A small network was shown many inputs. Here are its activations along a few directions, one row for each input.
Each table varies a few parts of the input and shows all the possible inputs, shuffled.
Descriptions start from the smaller parts, as in this example, which fits no table here: values(3) and (point or line(9) or (line(4) and ring(8))).
Shared parts are said once, and a part with two or three values counts as separate values.

Table:
r1: [ 15.7 -13.0  13.0   9.2 -14.7 -23.6   5.5  11.7 -21.1  29.5  24.3 -19.7
   6.7  -5.4  -8.9 -14.3  12.2]
r2: [  5.0 -21.8  -8.0   7.0  19.6   1.2 -21.8 -22.8  11.8 -17.3  -9.7  -3.5
  15.2  -0.2 -18.8 -23.1   0.0]
r3: [ -9.6  23.5 -42.3 -55.4 -32.2  44.6  30.9  85.4  39.4  41.4  -8.3  51.1
   1.2  -0.4  15.4  54.5   9.3]
r4: [  7.2 -23.5  -5.7   4.8  10.1 -16.4 -17.9 -11.0  10.7 -20.2  -5.6  -4.4
   3.4   1.0 -13.1 -32.4  -3.3]
r5: [-15.9  18.1  19.8   8.9   6.8 -33.2   4.2   6.3 -25.8 -11.6  13.6 -25.9
   8.7 -16.9   9.0  -7.3  -3.7]
r6: [  3.1  -6.2   6.4  19.7   4.8   7.1 -13.9 -42.6 -13.9  -2.0  -6.2   4.3
 -21.4  12.4  -7.8   7.1  -3.1]
r7: [  5.3  -7.9   8.7  17.5  -4.6 -10.6 -10.1 -30.8 -15.1  -4.9  -2.1   3.4
 -33.3  13.7  -2.2  -2.2  -6.4]
r8: [-41.1  54.6 -35.6 -55.7 -10.4  34.8  29.7  80.0  34.8   0.4 -19.0  44.9
   3.2 -11.8  33.5  61.5  -6.6]
r9: [ 34.2  -9.6  20.1  14.8  -1.5  10.7 -13.1 -11.8  -2.2  25.2   6.7 -12.3
  18.7  -1.4 -10.7   0.9   6.2]
r10: [ 17.6 -14.7  27.0   7.9 -11.7 -14.2   4.8   5.1 -11.7  29.9  19.9 -12.8
  10.5   2.2  -7.6 -15.5   5.0]
r11: [-40.5  26.7 -56.0 -51.0 -25.9  41.2  30.0  54.5  27.0  14.4 -21.8  67.7
 -38.9  12.9  18.9  60.2   0.0]
r12: [-13.4 -11.3  13.3  12.8  -5.4 -17.8   4.0 -25.7 -23.5   2.7   6.9   3.7
 -29.6  16.0  -4.6  -9.4  -4.2]
r13: [ 43.3  -8.3  12.2  16.0  -2.3  23.4  -2.6 -19.5   2.9  17.9   6.9 -22.0
  18.5   0.1  -2.6  -0.6  11.4]
r14: [-15.4  -9.6  -0.7  14.1  -8.4 -27.1   4.7 -19.1 -32.9   2.3  11.4  -3.2
 -33.4   8.4  -5.9  -8.1   2.9]
r15: [ 12.3  -5.0  -1.5  20.9   4.0  19.8  -3.4 -50.3  -8.9  -9.3  -6.0  -5.4
 -21.6  13.9   0.4   5.5   2.1]
r16: [  2.6  21.5  26.9  14.5  20.0   1.0 -14.4 -17.2  -6.8 -16.0  -4.0 -18.4
  20.6 -12.8   7.1   7.9  -9.7]
r17: [-13.9  16.4  33.8   7.5   9.8 -23.8   3.5  -0.3 -16.4 -11.3   9.2 -19.0
  12.5  -9.3  10.3  -8.6 -10.8]
r18: [-11.5 -26.9  -1.1   0.1   9.4 -23.6  -3.9  -5.9   2.3 -12.6   3.4  -4.0
   7.0   3.3 -15.6 -39.6  -1.1]
r19: [-13.5 -25.2 -15.1   1.4   6.4 -33.0  -3.1   0.7  -7.1 -13.0   7.9 -10.9
   3.2  -4.2 -16.9 -38.3   6.0]
r20: [-38.6  11.3 -70.4 -63.6 -11.3  35.3  22.2  74.3  52.9  -1.1 -25.0  60.1
  -2.2   0.5   7.5  30.1   3.2]
r21: [ 14.2 -20.4 -15.9   8.2  18.8  13.9 -11.3 -30.5  16.9 -24.7  -9.4 -13.1
  15.0   1.3 -10.7 -24.7   5.3]
r22: [ 36.4 -11.2  22.4  12.5 -11.0  -6.9  -9.3   0.0  -3.4  22.3  10.8 -13.2
   6.8  -0.2  -5.1  -8.3   2.9]
r23: [  4.8  19.8  29.2  12.2  10.6 -16.5 -10.6  -5.4  -8.1 -18.8   0.1 -19.3
   8.8 -11.7  12.9  -1.4 -13.0]
r24: [ 11.8  22.8  19.1  15.6  19.2  13.8  -3.9 -24.9  -1.8 -23.3  -3.8 -28.1
  20.4 -11.4  15.3   6.3  -4.5]
Changing only one part turns r21 into r13. The same change can be made to r2. Which row results?
> r9
What do these inputs look like to the network?
> values(4) and (point or line(5))
List by row number the other rows that have the values(4) part in common with r5.
> r8, r16, r17, r23, r24
List by row number the other rows that have the values(4) part in common with r11.
> r6, r7, r12, r14, r15

Table:
r25: [ 43.2  14.0  49.3  35.7  -3.6 -30.5 -10.1  -7.3 -23.9   6.5  24.8 -44.3
  24.3 -13.3  -3.8 -13.7  -1.2]
r26: [ -5.8 -54.3 -14.6  28.3   4.0 -17.5  -6.4 -46.9 -15.6  -8.7   9.6 -18.1
 -20.8  11.9 -33.2 -34.4  12.6]
r27: [ 24.9  16.1  57.9  33.3  17.5 -16.0 -26.9 -28.9 -17.1   1.3  16.6 -35.0
  21.3  -6.7   4.0   0.2  -7.1]
r28: [ -0.6  -4.2  26.6  18.1  22.3   2.1 -17.0 -57.5  -7.9 -39.0  -3.4 -12.9
   1.2   9.3  -2.4 -30.0  -9.7]
r29: [ 12.3 -47.9 -14.6  21.4  -7.7 -22.9 -16.2 -40.6 -36.1  25.0  13.0  -2.1
 -23.8  14.1 -35.9 -34.0  18.9]
r30: [ -5.6 -27.1  -3.5  23.5  23.9 -14.1   3.0 -57.3  -5.6 -25.9  -2.0 -16.3
  -7.5  18.9  -8.6 -40.2  -1.7]
r31: [-61.4  54.4 -43.2 -38.7  14.7  14.2  31.8  57.5   6.0 -23.3 -10.0   4.2
  22.9 -32.8  30.6  42.5   3.5]
r32: [  2.8   9.0 -12.4 -44.3 -21.8  61.9  32.8  68.1  35.8  70.3   0.7  36.1
  37.3   0.0   4.1  50.1  14.6]
r33: [ 46.1 -12.6  36.3  18.1 -12.1 -36.7   0.7   7.4 -19.4  11.2  26.8 -54.2
  17.5 -18.0  10.6 -38.0   6.9]
r34: [-36.5 -10.0 -52.4 -59.3  -9.0  -3.7  -3.2  73.4  57.2 -13.6 -23.6  67.6
  -6.3   7.3 -11.3  -8.4 -10.0]
r35: [-45.2  33.3  -7.0 -32.7 -32.6  -1.7  27.7  54.3  -5.6  25.9  -7.7  55.2
 -54.1  11.6  27.6  58.7 -15.9]
r36: [ 11.0   6.0  50.4  29.8  22.4  -4.2 -25.5 -49.0 -16.7 -22.0 -10.2 -23.0
  16.8  -8.7  -4.1 -11.5 -18.7]
r37: [ 14.8  23.5 -72.7 -33.3 -17.8  69.1   9.3  26.9  49.1  -7.7 -34.5  42.7
 -28.9   6.3  22.4  58.8   7.9]
What do these inputs look like to the network?
> values(5) or line(8)
What sort of input is r30?
> line(8)

Table:
r38: [  0.7  24.5  60.0  26.2   2.3 -35.5  -6.7  -7.4 -42.0  10.7  20.1 -29.3
   7.4 -13.3   8.6   5.7 -11.0]
r39: [-30.9 -34.0 -59.7 -30.9 -17.4  -7.5  15.6  33.8  11.7  13.8   0.0  36.5
 -22.4  12.0 -21.8 -14.3  15.6]
r40: [ -4.4  44.8 -18.4 -20.6   6.3  24.8  12.9  35.3  22.0 -21.9 -11.6  -4.8
  20.8 -22.1  30.4  32.2  -1.2]
r41: [ -3.7 -56.3 -16.2  15.1  -1.6 -39.6  -7.1 -24.9 -20.2   3.6  15.9 -10.0
 -13.7  10.9 -36.5 -55.6  14.3]
r42: [-23.2 -28.9 -10.5  24.8   7.7 -34.2  -7.3 -50.4 -35.7 -19.4   5.9  -8.5
 -35.7  12.3 -20.2 -31.4   3.3]
r43: [  9.1 -24.1 -38.0 -25.5 -17.6  13.7  -9.7  31.6  33.8  17.9 -14.6  42.7
 -14.4  11.9 -15.5   4.3   3.6]
r44: [-12.0  17.8 -19.3 -14.0  -0.1  45.9   7.3   1.9  12.1  12.1 -14.4  27.2
  -2.5   5.4   4.4  43.6   3.2]
r45: [ 26.1 -18.6  29.4  24.7   8.3  16.1  -2.9 -48.3  -6.2   8.6   6.9 -20.5
  12.7  11.9  -8.6 -16.4   3.4]
r46: [-59.3  -0.4 -56.1 -29.5  12.5  -3.4  12.2  13.9  16.9 -42.7 -19.5  29.3
 -18.9   3.0   0.5  -6.8  -3.1]
r47: [ 15.3  24.8 -11.2 -19.5 -21.9  28.3  28.7  38.1  15.1  18.0   3.5   2.6
   1.8  -4.0  25.8  30.4   8.1]
r48: [-19.3   9.4 -34.4 -24.2  12.4  17.9 -13.1  11.7  38.9 -38.6 -34.2  35.5
 -10.9   2.8   6.8  11.7 -15.0]
r49: [-10.4   3.5 -32.4 -15.8  -8.3  19.0  -9.8   6.1  18.4  -5.2 -24.6  44.2
 -36.4  13.4   0.7  28.5  -7.3]
r50: [-39.6 -20.5 -48.8 -28.4 -15.6   0.1  28.0  16.8  10.1  -2.8  -4.3  36.7
 -37.9  21.1  -4.1  -8.5   6.2]
r51: [ 36.3 -46.5   5.5  20.5  -1.7 -18.4 -32.4 -27.1   1.9   7.8   1.3  -3.8
  -5.7  10.9 -30.2 -37.1   2.3]
r52: [ -8.2  30.5  57.9  17.8  23.0 -36.7  -9.9  -1.8 -21.5 -22.7  10.4 -38.0
  33.0 -23.9  14.8 -11.2 -18.7]
r53: [ 31.6  16.3  27.1  33.8   1.5  -6.1  -6.6 -29.0 -30.5   1.5  13.7 -42.7
   4.0 -12.6   9.8   7.7   5.2]
r54: [-12.4 -42.8  -5.3  17.6   0.2 -32.0   5.3 -41.9 -21.9 -13.0  11.5  -9.7
 -29.2  20.0 -18.7 -49.9   4.9]
r55: [ 27.6 -33.0  16.4  23.0   0.1 -10.8 -20.0 -44.1   0.2  -8.8  -3.1  -3.5
 -21.2  19.9 -12.4 -31.4  -7.0]
r56: [ 16.8 -19.0  11.2  30.1   7.5 -13.0 -32.6 -52.6 -13.7 -15.3  -8.8  -2.3
 -27.7  12.2 -13.9 -12.9  -8.6]
r57: [-20.9  23.8 -21.3 -22.4  20.6  44.8   4.0   7.6  32.5 -21.2 -24.1  18.6
  23.0  -5.2  10.5  26.7  -4.6]
r58: [  0.4 -10.6 -27.2 -23.0 -15.8  21.3   2.8  14.6  32.2   1.3 -18.9  43.0
 -29.9  21.0   2.2   9.9  -5.7]
r59: [ 34.8 -32.1  18.5  22.3   6.6   8.4 -15.3 -31.3  -4.6  25.2  11.3 -20.8
  28.2   2.9 -26.3 -22.1  12.8]
r60: [-15.7  32.8  21.7 -27.4 -21.1  -0.9  28.5  59.7   3.3  27.3   9.6  16.0
   5.3  -4.9  24.9  28.2  -8.1]
r61: [ -6.9  19.3  10.8 -30.1 -22.9  -8.5  16.0  76.6   4.8  43.9  13.8  15.8
  20.7 -14.1   7.3  22.5   1.2]
r62: [  7.9 -13.0   9.1  21.7  28.2 -14.1 -35.8 -46.9   6.8 -48.6 -18.4 -10.9
  -2.1   1.6  -7.8 -29.8 -16.4]
r63: [-32.1 -22.8 -12.6  16.4  28.3 -35.3 -10.5 -44.7 -15.2 -52.8  -3.7 -17.2
 -10.1   1.8 -14.1 -48.2  -4.4]
r64: [ 20.3  -3.0  54.3  16.5  -6.9 -40.9  -6.6  18.1 -26.5  33.8  30.0 -30.8
  29.4 -14.7  -7.6 -18.5  -0.1]
r65: [ 15.2  -4.6  24.2  31.9  15.8  13.9 -15.5 -56.8 -20.0   2.1   1.3 -19.2
   6.2   4.2 -10.1   2.1   1.8]
r66: [-35.4  52.8  14.5 -28.6   7.0  -4.4  12.7  56.8  10.1 -12.5  -5.7   8.6
  24.3 -23.1  29.6  30.0 -17.4]
r67: [ 51.2 -11.2  21.4  24.1  -7.8 -11.4  -6.5  -3.5 -15.2  24.5  23.7 -44.2
  26.0 -14.1  -6.5 -16.6  16.1]
r68: [ -1.1   3.8 -14.1 -21.2  -7.6  48.2  19.9  10.4  25.8  18.6  -8.9  26.0
   4.0  13.0   5.9  25.0   4.7]
r69: [  7.6  -9.7 -25.0 -23.8  -9.4  40.5   7.4  27.4  27.4  35.2  -4.6  25.7
  19.5   3.9 -11.8  19.3  14.1]
r70: [ 22.8  22.3  25.1  25.4  22.1  -7.2  -9.8 -23.3 -10.0 -31.9   4.1 -51.4
  29.5 -23.2  15.8  -9.1  -2.6]
r71: [ 42.5   2.4  32.3  26.6  -6.0  -3.8   6.0 -20.5 -16.7   7.9  19.4 -43.9
  10.5  -5.0  11.2 -10.9   6.8]
r72: [-50.5  -6.5 -54.1 -21.2  -8.1  -2.2  15.5   8.3  -3.6  -9.3  -9.9  38.0
 -44.4  13.5  -5.5  10.1   4.6]
r73: [  4.4  38.8 -16.4 -12.3 -14.4  26.0  16.1  29.6   1.4  11.5  -2.0   3.9
  -4.7 -11.6  24.4  49.0   6.5]
r74: [  6.4   1.3  22.2  23.4  36.5  12.8 -18.7 -51.2   0.3 -31.2  -8.5 -27.9
  31.8  -6.4  -3.9 -14.8  -5.9]
r75: [-26.5  46.9  16.5 -20.3 -13.6  -3.2  15.9  51.1 -10.5  20.8   3.9  17.3
  -1.2 -12.6  23.5  46.8  -9.7]
r76: [ 24.0  11.3 -22.1 -22.1 -23.7  20.7  16.2  55.1  16.6  34.6   7.8   2.4
  17.3 -13.2   8.2  24.7  17.4]
r77: [ 11.5  10.5  65.2  19.1  -5.1 -33.3   5.9   1.1 -28.1  17.2  25.8 -30.6
  13.9  -5.6  10.1 -12.8  -9.4]
What do these inputs look like to the network?
> values(2) and line(4) and line(5)
Changing only the line(5) part turns r54 into r77. The same change can be made to r41. Which row results?
> r64
Changing only the line(5) part turns r46 into r57. The same change can be made to r63. Which row results?
> r74
Which other rows does r66 become when the line(4) part takes its other values? List them by row number.
> r60, r61, r75
Which other rows does r65 become when the values(2) part takes its other values? List them by row number.
> r44
Which other rows does r52 become when the values(2) part takes its other values? List them by row number.
> r66
Start at r50 and move only the line(5) part, one step at a time. The first step leads to r58. Which rows follow, in order?
> r68, r47, r60
